Each row below holds a small network's activations on one input, seen along a few directions.
In each table, some parts of the input vary, and every possible input appears once, in random order.
Descriptions start from the smaller parts, as in this example, which fits no table here: one of 6 places along a line, together with either a single point or one of 9 places around a ring or (one of 2 separate values, together with one of 8 places around a ring).
Shared parts are said once, and a part with two or three values counts as separate values.
In the rows, zero is written as 128.

Other details of the inputs vary at random and push rows far along three fixed directions, the same in every table; ignore that.

Rows:
R1: [131 119 168 138 161 139 162 126 153  68 119]
R2: [156 101 182 196 196 160 116 165 144  73  90]
R3: [133 140 132 202 198 162  96 169  95 121 105]
R4: [ 93 135  85  94 110  95  98 109  58 187 101]
R5: [158 150 179 183 176 174 109  94 141  41 130]
R6: [136 138  70 110  85 185 120  80  82 122 109]
R7: [129 136 116 122 137 163 129  93 105 121 147]
R8: [102 119 170  90  90  90 168 122 182  64 131]
R9: [101  86  75 120 137 142 106 162  91 190 125]
R10: [105  93 118 192 193 115 121 222 113 181 113]
R11: [126 130  80 114 132 155 113 128  68 203 139]
R12: [ 74 103  64 105 115 126 125 134  93 187 146]
R13: [104 142  86 146 135  84 112 177 123 221 156]
R14: [165 162 162 119  69  98 163  96 199  67 147]
R15: [106 130 129  84  72  95 155 132 142 111 132]
R16: [140 166 142  61  81  58 160  75 146 132 126]
R17: [120 110 163 153 180 138 144 137 142  79 128]
R18: [146 136 156 132 106  74 151 164 187 118 135]
R19: [117  64 163 187 207 169 115 154 145  43 102]
R20: [131 143 112 121 130 113 116 153 118 188 151]
R21: [157 164 132 132 123 154 117 112 116 118 123]
R22: [139 142 120 163 173 159  84 155  90 167 118]
R23: [ 90  77 180  67 100  33 167 211 199 142 131]
R24: [116 119 129 126 118 130 123 154 115 102 104]
R25: [133 123 169 154 139 128 149 106 169  73 137]
R26: [131 152 106 166 140 178 112  85  91 127 126]
R27: [122 102 166 116 117 114 131 142 154  88 124]
R28: [122 140 101  74 115  97 140  91  84 179 112]
R29: [137 118 178  90  89  31 173 186 226 141 150]
R30: [158 165 132 109  72 164 144  21 142  81 158]
R31: [111 171  72 128 126 132 110 121  76 203 151]
R32: [ 98 140 113 156 168 113 107 166 110 182 150]
R33: [149 131 141  90  82 112 152 107 158 145 142]
R34: [130  90 151 115 122 146 136 124 154  81 106]
R35: [ 97 110 149 108 110 108 135 132 147 100 147]
R36: [ 99  76 116  88 109  86 157 172 166 151 145]
R37: [116 112 127 141 164 130 145 171 116 133 116]
R38: [131 125 109 117  97 165 143  87 121  74 111]
R39: [160 183 117 106  84 109 115  35 115 130 120]
R40: [167 121 188 209 196 149  91 163 159  81 103]
R41: [140 110 127 134 127 183 119 105 120  71  94]
R42: [139 166  88 153 121 147  91  97 104 170 161]
R43: [119  97 134 134 151  96 137 179 158 169 148]
R44: [153 160  98  85  85 168 141  50 106 126 153]
R45: [145 140 142 138 118 192 102  66 112  43 119]
R46: [158 129 143 207 187 155  84 151 138 110 128]
R47: [100 108 109 102 104 128 153 118 138 113 125]
R48: [126 127 137  72  92  54 161 100 149 159 122]
R49: [137 110 140 115 115 101 149 145 162 161 147]
R50: [169 172 142 153 128 171 123  94 120  67 113]
R51: [114  78 181 110 164  70 172 222 178 131 117]
R52: [144 152  98  81  83 144 156  99 103 138 133]
R53: [169 196 106 105  77 173 120  33 114 112 159]
R54: [136 130  81 199 180 191  80 152  55 170 100]
R55: [138  99 165 145 180 140 135 163 134 114 106]
R56: [138 171 120 137  97 118 121  88 146 130 163]
R57: [ 87  95  81  86 126  86 118 139  90 201  96]
R58: [ 62 111  84 135 145 123  93 169  70 195 139]
R59: [155 149 120 157 130 140  95 123 127 153 142]
R60: [116 116 134 108 113 123 121 156 119 127 110]
Description of these inputs: one of 6 places along a line, together with either a single point or one of 9 places around a ring.
Question: The inputs of R56 and R25 match in every part but the place on the line of 6. If R29 is changed in the same way as R56 into R25, which row does it become?
Answer: R2
Question: The inputs of R48 and R57 match in every part but the place on the line of 6. If R33 is changed in the same way as R48 into R57, which row does it become?
Answer: R34
Question: Change only the place on the line of 6 in R38. List by row number the other rows that result.
Answer: R3, R10, R14, R15, R37
Question: List by row number the other rows that have the place on the line of 6 in common with R37.
Answer: R1, R7, R11, R17, R28, R44, R51, R52, R55
Question: Change only the place on the ring of 9 in R8. List by row number the other rows that result.
Answer: R15, R23, R24, R27, R35, R45, R58, R60
Question: A walk changes only the place on the ring of 9. It starts at R31 and steps to R3. List the rest of the walk in order.
Answer: R50, R21, R22, R20, R53, R5, R32

Rows:
R61: [135 122 136 151 153 156 124 133 123 111 121]
R62: [118 104 134 131 149 125 139 164 131 128 128]
R63: [114 139  65 135 146 160  91 117  41 188 105]
R64: [112 116 130 113 124 116 132 138 133 123 126]
R65: [128 125 123 102 105 117 140 133 131 145 137]
R66: [112 108 137 139 149 113 129 152 139 130 125]
R67: [114 108 141 133 143 112 122 157 136 127 119]
R68: [110 117 129 117 131 120 141 133 133 127 133]
R69: [144 130 134 139 120 147 122 113 129 114 123]
R70: [127 121 139 150 156 148 121 125 120 109 120]
R71: [130 127 131 135 122 140 120 108 122 108 119]
R72: [123 112 140 135 153 107 125 154 140 128 128]
R73: [140 130 128 121 128 144 135 114 115 107 105]
R74: [130 134 117 109 112 116 140 127 145 145 146]
R75: [127 142 125 111 101 111 133 136 137 141 138]
R76: [136 130 135 138 123 139 118 106 125 114 122]
R77: [128 129 121 114 108 119 139 127 140 153 141]
R78: [109 103 138 130 149 115 131 158 129 124 122]
R79: [133 119 135 131 121 119 136 137 144 135 131]
R80: [136 131 127 135 125 150 128 113 128 112 127]
R81: [127 132 122 104 114 104 139 120 135 144 147]
R82: [130 123 136 125 127 124 138 137 146 137 136]
R83: [129 133 138 163 148 136 115 127 123 107 120]
R84: [119 139 126 115 102 101 133 128 133 141 137]
R85: [132 130 133 130 131 142 127 106 119 110 128]
R86: [132 110 146 137 149 120 136 158 141 136 131]
R87: [126 137 139 158 156 141 116 128 123 109 124]
R88: [128 127 119 104 109 120 143 131 128 148 142]
R89: [135 144 138 135 128 135 122 109 122 107 128]
R90: [125 127 128 126 131 144 131 107 117 105 128]
R91: [127 132 132 131 130 144 126 105 126 109 128]
R92: [136 124 132 121 128 117 134 140 143 129 135]
R93: [115 142  57 120 123 137  93 144  72 222 140]
R94: [132 129 116 116 106 111 137 128 142 144 141]
R95: [135 117 133 157 145 150 119 132 124 109 116]
R96: [133 154 124 120 112 131 130  98 117 126 141]
R97: [136 134 120 120 101 142 128 107 124 122 127]
R98: [119 111 143 142 149 112 129 149 144 134 127]
R99: [125 133 121 101 108 103 130 124 139 142 139]
R100: [137 133 127 140 128 135 120 103 130 108 128]
R101: [134 120 136 148 144 152 112 137 123 107 112]
R102: [124 143 123 115 109 114 141 133 139 146 146]
R103: [121 113 139 135 148 107 118 155 143 126 124]
R104: [148 137 128 133 131 146 128 111 128 112 134]
R105: [128 117 132 145 143 154 116 138 121 101 112]
R106: [121 124 138 149 147 115 131 164 143 132 131]
R107: [129 118 132 143 146 155 118 138 120 101 113]
R108: [123 124 124 134 124 142 126 106 120 105 122]
R109: [129 135 137 126 123 116 130 148 140 128 131]
R110: [141 128 132 117 132 109 138 137 138 132 116]
R111: [130 142 124 113 110 112 143 134 131 147 146]
R112: [113 124 141 147 150 106 127 156 141 130 130]
R113: [125 122 130 127 126 108 127 133 141 128 130]
R114: [131 129 126 128 127 155 136 114 125 107 129]
R115: [124 110 148 137 152 111 132 150 138 134 130]
R116: [139 131 132 128 122 149 123 117 126 107 121]
R117: [136 121 140 121 124 121 137 139 141 134 132]
R118: [115 103 133 137 139 122 132 164 135 124 119]
R119: [105 119  83 141 164 125  96 164  62 209 106]
R120: [133 146 136 135 126 135 117 112 123 107 125]
R121: [112 125  67 161 165 180  81 150  44 187 117]
R122: [131 133 139 126 125 116 136 145 138 128 134]
R123: [139 132 139 131 129 140 122 105 124 114 126]
R124: [141 124 141 154 154 155 123 130 128 117 124]
R125: [119 142 126 107 102 101 130 129 134 142 138]
R126: [130 111 143 128 148 111 138 161 134 131 105]
R127: [143 147 120 110 116 123 129  93 118 126 117]
R128: [108 116 125 121 128 118 137 133 135 127 131]
R129: [131 130 133 128 125 141 119 110 122 107 120]
R130: [124 130 128 103 106 107 131 124 136 148 136]
R131: [123 127 127 125 122 143 120 110 120 103 119]
R132: [142 144 126 112 114 126 131  93 115 133 114]
R133: [124 121 141 148 140 113 127 166 140 128 124]
R134: [146 158 124 117 111 132 134 105 116 127 118]
R135: [117 107 143 132 148 112 129 156 133 128 123]
R136: [137 157 125 114 112 123 131  97 113 127 117]
R137: [123 123 137 124 130 116 134 129 143 135 136]
R138: [132 130 118 113 104 112 134 129 141 141 138]
R139: [123 130 127 104 103 108 129 122 136 148 135]
R140: [109 121 115 104 102 111 137 126 128 139 132]
R141: [118 115 136 139 156 111 127 151 146 130 132]
R142: [139 126 130 157 153 148 117 131 132 110 124]
R143: [142 140 124 117 103 142 123 106 127 128 129]
R144: [138 151 119 131 103 136 130 106 124 124 136]
R145: [130 127 129 137 124 139 123 105 123 109 122]
R146: [137 138 131 133 136 140 126 103 130 111 133]
R147: [132 134 119 109 113 116 143 128 142 147 147]
R148: [129 112 145 135 143 119 126 161 144 134 123]
R149: [132 148 137 138 132 138 128 107 125 110 133]
R150: [123 131 127 107 113 111 141 119 136 152 144]
R151: [123 125 128 127 132 110 131 130 145 130 136]
R152: [134 137 122 124 107 133 126  94 124 130 132]
R153: [129 128 122 132 124 153 132 114 126 106 126]
R154: [129 129 125 128 126 155 133 114 127 105 128]
R155: [118 121 111 109 102 119 142 131 130 142 136]
R156: [124 125 144 145 150 117 137 164 142 132 133]
R157: [152 137 136 129 130 141 131 109 121 119 108]
R158: [143 144 117 116 104 139 121 105 129 122 133]
R159: [122 128 119 106 108 122 142 130 137 147 141]
R160: [120 129 127 128 130 147 129 106 124 104 127]
Question: The inputs of R156 and R124 match in every part but one. If R125 is changed in the same way as R156 into R124, which row does it become?
Answer: R139
Question: The inputs of R127 and R132 match in every part but one. If R81 is changed in the same way as R127 into R132, which row does it become?
Answer: R115
Question: The inputs of R70 and R68 match in every part but one. If R67 is changed in the same way as R70 into R68, which row does it become?
Answer: R131
Question: What is each input in this table made of?
Answer: one of 2 separate values, together with one of 5 places along a line, together with either a single point or one of 9 places around a ring
Question: Change only the choice among 2 separate values in R87. List by row number the other rows that result.
Answer: R102
Question: Change only the place on the ring of 9 in R81. List by row number the other rows that result.
Answer: R72, R99, R100, R103, R113, R141, R146, R151
Question: List by row number the other rows that have the place on the line of 5 and the choice among 2 separate values in common with R82.
Answer: R69, R77, R79, R86, R117, R124, R143, R148, R157
Question: A walk changes only the place on the line of 5. It starts at R122 and steps to R92. List the rest of the walk in order.
Answer: R117, R65, R121
Question: Change only the place on the line of 5 in R100. List by row number the other rows that result.
Answer: R83, R108, R145, R152

Rows:
R161: [160 187  82 124 100 181 116  45  70 152 148]
R162: [ 96  83 157 176 193 126 109 189 128  89  99]
R163: [172 142 192 173 175 165 142  93 159  24 102]
R164: [117 150 123 122 110 106 123 119 138 135 159]
R165: [100  81 191 162 180 114 136 178 173  52 118]
R166: [ 90  90 103 122 173 104 112 203  87 218 104]
R167: [129 158  74 192 166 170  54 123  41 180 102]
R168: [120 104 189 146 153  77 153 171 206  99 148]
R169: [151 142 121 133 128 196 129  58 101  73 122]
R170: [152 161 123 104 103 131 125  93 107 161 125]
R171: [140 161 111  54  54  66 148 101 144 178 140]
R172: [ 95  91 135  91 136  73 177 187 156 166 129]
R173: [123 144 114 217 204 178  58 143  60 127 102]
R174: [118 117 129 100 112  68 153 160 173 185 167]
R175: [ 93  97  68 114 150  98  96 194  64 238 106]
R176: [141 132 121  50  25 120 178 123 175 125 162]
R177: [116  94 142 107 123 106 160 141 177 115 142]
R178: [172 153 126 156 108 183 116 119 135  98 130]
R179: [145 120 173 129 113 136 140  85 159  24  94]
R180: [132 154  87  86  55 164 133  34 107 121 162]
Question: What is each input in this table made of?
Answer: one of 2 separate values, together with either a single point or one of 9 places around a ring
Question: The inputs of R173 and R162 match in every part but the choice among 2 separate values. If R168 is changed in the same way as R173 into R162, which row does it become?
Answer: R180
Question: Change only the choice among 2 separate values in R177. List by row number the other rows that result.
Answer: R174
